Each row below holds a small network's activations on one input, seen along a few directions.
Each table varies a few parts of the input and shows all the possible inputs, shuffled.
A made-up example of a description, with smaller parts first: values(3) and (point or ring(9) or (ring(5) and line(6))).
Shared parts are said once, and a part with two or three values counts as separate values.

Other details of the inputs shift rows strongly along two fixed directions, in all tables alike. That doesn't count.

Rows:
x1: [-13  12 -32   0   8 -48  41 -15 -44 -31 -20]
x2: [-22 -47  30  -5 -30   8  13  38  79 -67  55]
x3: [  3 -37   7  -6 -49   1   6  29  63 -53  49]
x4: [-23  20 -38  -6  -6 -40  55  -8 -51 -35 -34]
x5: [ 20  53  15  24  60  38 -63 -28 -16  80 -16]
x6: [ 23  30   5  14  60  35 -59 -39 -27  82 -14]
x7: [ -2  11 -20 -14 -31 -39  34   1 -23  18 -40]
x8: [ 21  19   4  -3  52  50 -47 -22 -34  80 -25]
x9: [  34  -64   74   13   52  113 -102    9   59   32   77]
x10: [-11   9 -21 -33 -24 -28  40   6 -29   8 -45]
x11: [ 13 -35  14   3 -54 -10  -3  25  68 -58  52]
x12: [ -7   8 -21 -29 -43 -54  53   6 -22  -6 -42]
x13: [-14  23 -44  -1  23 -39  36  -9 -46 -18 -28]
x14: [-10  56 -21  -8 -36 -83  49  -3 -22   5 -55]
x15: [ 13  28  25  25  65  41 -56 -27 -16  90 -15]
x16: [-16  16 -29 -26 -32 -62  57  -2 -23  -8 -41]
x17: [ -7   0 -11 -31 -24 -35  36   1 -28   7 -39]
x18: [ 17 -32  24   1 -61  -9  -4  36  68 -53  51]
x19: [ -5 -60  16  22   0  16  -1  13  53 -90  83]
x20: [ 14 -31  54  41  55  95 -88   4  70  28  75]
x21: [ 18  41  22  20  62  29 -56 -31 -19  86 -18]
x22: [  8  36 -29 -14 -31 -36  20  -2 -25  15 -41]
x23: [ -8 -55  23  22 -28  24   5  18  42 -94  54]
x24: [-25  15 -29  -2  -7 -42  47 -15 -57 -33 -34]
x25: [ -11  -52   -2   14   -8  -17   20   22   53 -103   69]
x26: [  8  47 -26 -21 -46 -49  32   9 -33  19 -55]
x27: [  9 -56  36  -8 -39  18  -8  36  67 -44  56]
x28: [  4  28 -15 -23 -47 -54  39   6 -28  14 -49]
x29: [-18 -49   8 -13 -30   5  16  28  59 -63  49]
x30: [ -4  18 -29 -16 -28 -29  34   4 -27  23 -44]
x31: [ 35 -32  48  18  29  91 -89  10  55  29  66]
x32: [  1  15 -12 -18 -39 -40  36   9 -27  25 -46]
x33: [-14 -44   3   6 -38   1  13  28  67 -56  53]
x34: [ -1  25 -21 -21 -33 -29  33  11 -35  33 -52]
x35: [  0 -61  31 -18 -40  29  -2  44  66 -51  54]
x36: [-14 -42  12  17 -24  27  11  19  30 -84  40]
x37: [  2 -27   7   9 -40 -16  -1  15  68 -59  54]
x38: [-11 -42   6  -6 -31   4  12  25  62 -59  50]
x39: [ 11  28  -9  23  92  46 -42 -44 -65  57 -17]
x40: [ -2  19   0  26  81  69 -51 -36 -59  43  -4]
x41: [-13  43 -17 -10 -23 -49  38   2 -14  10 -40]
x42: [ 10  25  30   6  78  44 -54 -30 -31  90 -25]
x43: [-13  16 -27  -9 -25 -50  42  -4 -20   9 -38]
x44: [ 15 -33  58  30  59  97 -87   4  72  18  75]
x45: [-17  25  -9 -17 -23 -58  49   3 -15   3 -42]
x46: [-12 -58  19 -11 -29   0  11  24  64 -62  54]
x47: [-27  19 -34  -3  -3 -32  46 -11 -55 -31 -34]
x48: [ -6  44 -37 -10 -26 -51  30  -9 -24   5 -41]
x49: [ 14  20  -4  28 106  58 -60 -42 -52  57   2]
x50: [ 34  22  12   9  49  42 -63 -31 -27  86 -16]
x51: [  3  18   6  27  82  58 -55 -44 -65  49  -9]
x52: [-21  16 -33  -6 -13 -58  61 -12 -52 -40 -34]
x53: [ 17  33  -2  14  59  42 -55 -33 -25  76 -15]
x54: [  0  19 -15 -30 -31 -26  34  12 -31  20 -47]
Description of these inputs: values(2) and (point or line(6) or (line(4) and line(5))).
- The inputs of x30 and x7 match in every part but the values(2) part. If x53 is changed in the same way as x30 into x7, which row does it become? => x6
- The inputs of x15 and x20 match in every part but the values(2) part. If x51 is changed in the same way as x15 into x20, which row does it become? => x40
- Change only the line(4) part in x9. List by row number the other rows that result. => x17, x42, x46
- A walk changes only the line(4) part. It starts at x5 and steps to x48. List the rest of the walk in order. => x22, x26
- Change only the values(2) part in x23. List by row number the other rows that result. => x36

Rows:
x55: [  6 -23  25  31  16  71 -38  -2  -3 -19  29]
x56: [-18  16 -44 -18  -4 -80  54  -9 -24 -13 -21]
x57: [-35 -66  15 -33 -19 -13  46  29  42 -44  30]
x58: [ 30 -58  15   4  24  61 -46  -2  -3  -2  46]
x59: [ -2 -13  -1   1 -62 -28   7  23  75 -31  26]
x60: [ -2 -44 -18  -6 -27 -18  20  12  33 -63  41]
x61: [  1   7  10  -1 -43 -44  14  11  66 -17  26]
x62: [  7  34  35 -24  30  14 -25   2 -28 108 -63]
x63: [-28  38 -41  -7 -29 -33  59   5 -58 -32 -47]
x64: [ 36  30   9 -15   0  23 -31 -10 -51  78 -54]
x65: [ -1  49 -15  25  42  12 -17 -20 -64  37 -37]
x66: [ 23 -40   7  22  53  32 -47 -14  28   0  51]
x67: [-11  56  -1  26  63  -9 -18 -43 -48  41 -25]
x68: [ -8   4 -50 -31 -23 -38  45  -6 -46 -21 -35]
x69: [ 15 -14   8 -12 -72  -5  19  34  52 -31  24]
x70: [-23 -21  53  19  57  72 -30   1  22  12  26]
x71: [  5  45 -30 -23 -56 -60  30   9 -17  13 -53]
x72: [  4   0  22  41  51  44 -43 -21  24 -17  36]
- What is each input in this table made of? => values(3) and (point or line(5))
- The inputs of x62 and x57 match in every part but the values(3) part. If x61 is changed in the same way as x62 into x57, which row does it become? => x56
- Change only the values(3) part in x55. List by row number the other rows that result. => x58, x64
